Q:
[[143 123 117 102 133]
 [124 134 142 130 141]
 [135 123 123 118 129]]
A: 133

Q:
[[136 120 114 129]
 [111 129 136 104]
 [119 110 118 116]]
A: 129

Q:
[[129 110 113 148 154 147]
 [122 133 133 109 134 140]
 [125 111 119 116 114 116]]
A: 147

Q:
[[131 100 141 132 136 120 137]
 [134 106 136 113 118 126 140]
 [147 153 122 142 122 130 147]]
A: 137

Q:
[[118 118 127 118]
 [136 136 125 138]
 [102 109 113 108]]
A: 118

Q:
[[139 111 117 113 122 154]
 [126 122 131 103 116 102]
 [114 127 133 152 152 140]]
A: 154
---
[119 110 143 117 114 104 147]	117

[113 108 102 153 116]	113

[137 127 134 152 117 112 124]	127

[136 138 109 118 152 127 105]	127

[[140 130 128 138 145]
 [151 122 108 114 136]
 [111 125 140 116 120]]	128

[116 127 105 154 123]	123

[123 151 115 142 126]	126
---
106  127  125  138  149  144  127
123  133  140  125  140  132  129
125  149  125  135  123  123  142
out 123

133  132  141  125  121  138
122  156  126  132  130  119
139  103  142  121  119  147
out 121

119  106  116  101
127  153  143  134
137  122  116  140
out 122

131  103  133  128  129  129  119
128  128  128  128  128  128  128
125  136  127  132  135  153  109
out 135

119  117  126  137
144  134  119  116
149  127  122  131
out 127

133  132  115  121
133  138  119  118
123  154  127  133
out 154

131  120  119  107  139
114  128  109  142  123
121  151  128  129  126
out 128

127  131  137  140
133  132  152  117
137  123  102  142
out 123
---
126	141	122	135	124	157	142
118	130	132	129	125	157	113
-> 125

131	132	153	123
124	104	127	132
-> 104

110	120	119	105	116
131	140	132	104	134
-> 132

140	109	113	151	125
126	121	106	151	144
-> 106

111	134	126	150	112
117	121	137	108	138
-> 137

154	125	129	105	111
157	130	130	112	104
-> 130

149	121	124	119	127	112
116	119	116	126	121	116
-> 126

151	150	141	149
125	142	133	134
-> 142

117	127	100	139	148
117	127	100	139	148
-> 100
---
[[134 124 147 144]
 [147 124 140 108]
 [105 134 150 115]] gives 134

[[110 149 133 138 130 125 124]
 [104 141 126 132 132 138 127]
 [113 150 136 143 128 125 123]] gives 128

[[150 131 107 143 122 147 109]
 [132 131 113 132 126 124 119]
 [120 131 126 134 130 133 136]] gives 130

[[149 140 153 108 122 122]
 [118 115 143 151 137 136]
 [117 138 132  99 145 125]] gives 99

[[101 123 136 146]
 [141 132 120 145]
 [131 118 120 144]] gives 118

[[117 102 102 129 133 129]
 [118 135 149 119 144 149]
 [127 143 138 112 123 119]] gives 112

[[149 119 143 139 136 131 125]
 [105 119 111 119 131 137 112]
 [104 124 125 127 117 145 115]] gives 117
---
Q:
[[145 120 137 113]
 [101 117 141 149]
 [126 125 116 145]]
A: 117

Q:
[[129 140 140 137 142 143]
 [127 126 124 128 134 126]
 [119 137 132 146 125 152]]
A: 128

Q:
[[110 109 128 125 123 138]
 [111 134 112 103 126 141]
 [110 114 136 123 113 153]]
A: 103

Q:
[[140 116 137 114 150 133 137]
 [134 121 126 113 111 131 125]
 [142 144 132 124 125 136 128]]
A: 111

Q:
[[119 120 121 120]
 [123 123 119 124]
 [111 111 150 110]]
A: 123

Q:
[[148 128 115 117 138]
 [148 129 115 117 138]
 [152 126 139 126 119]]
A: 115

Q:
[[106 133 106 120]
 [112 133 112 112]
 [107 138 107 121]]
A: 133

Q:
[[154 126 114 153]
 [136 115 117 133]
 [156 129 112 154]]
A: 115
---
[[133 152 126 126 131 127 127]
 [128 132 129 128 128 131 131]]	131

[[136 104 124 137 124 158]
 [134 133 138 129 111 125]
 [130 122 118 123 133 143]]	111

[[121 124 131 139 124]
 [121 106 146 135 155]
 [123 126 136 121 142]]	135

[[139 126 156 123]
 [125 125 105 111]
 [145 125 135 129]]	105

[[114 116 118 103 120]
 [143 109 108 153 106]]	153

[[135 132 118 132 130]
 [136 133 152 132 134]
 [126 121 138 144 145]]	132

[[133 110 132 127 104 108 138]
 [130 111 132 126 107 106 139]]	106

[[127 132 133 140 128]
 [127 140 126 140 112]
 [128 143 126 140 101]]	140

[[129 151 109 149 125 142 131]
 [146 144 138 140 119 130 112]
 [132 125 133 138 121 110 146]]	130

[[138 123 149 100 115 107]
 [134 143 130 143 120 146]]	120
---
[[117 136  99 144 102 122 133]
 [129 139  99 111 137 125 103]
 [117 137  98 144 102 122 131]] out 129

[[128 139 139 132]
 [116 113 142  99]] out 116

[[135 132 129 120 131 133 132]
 [152 143 141 109 137 130 131]
 [141 135 100 145 146 107 143]] out 152

[[142 111 148 100 140 148]
 [121 147 117 152 127 115]] out 121

[[149 131 131  98 151 112 152]
 [146 130 139 125 138 128 139]] out 146

[[124 116 126 119]
 [115 152 115 130]
 [125 116 129  98]] out 115
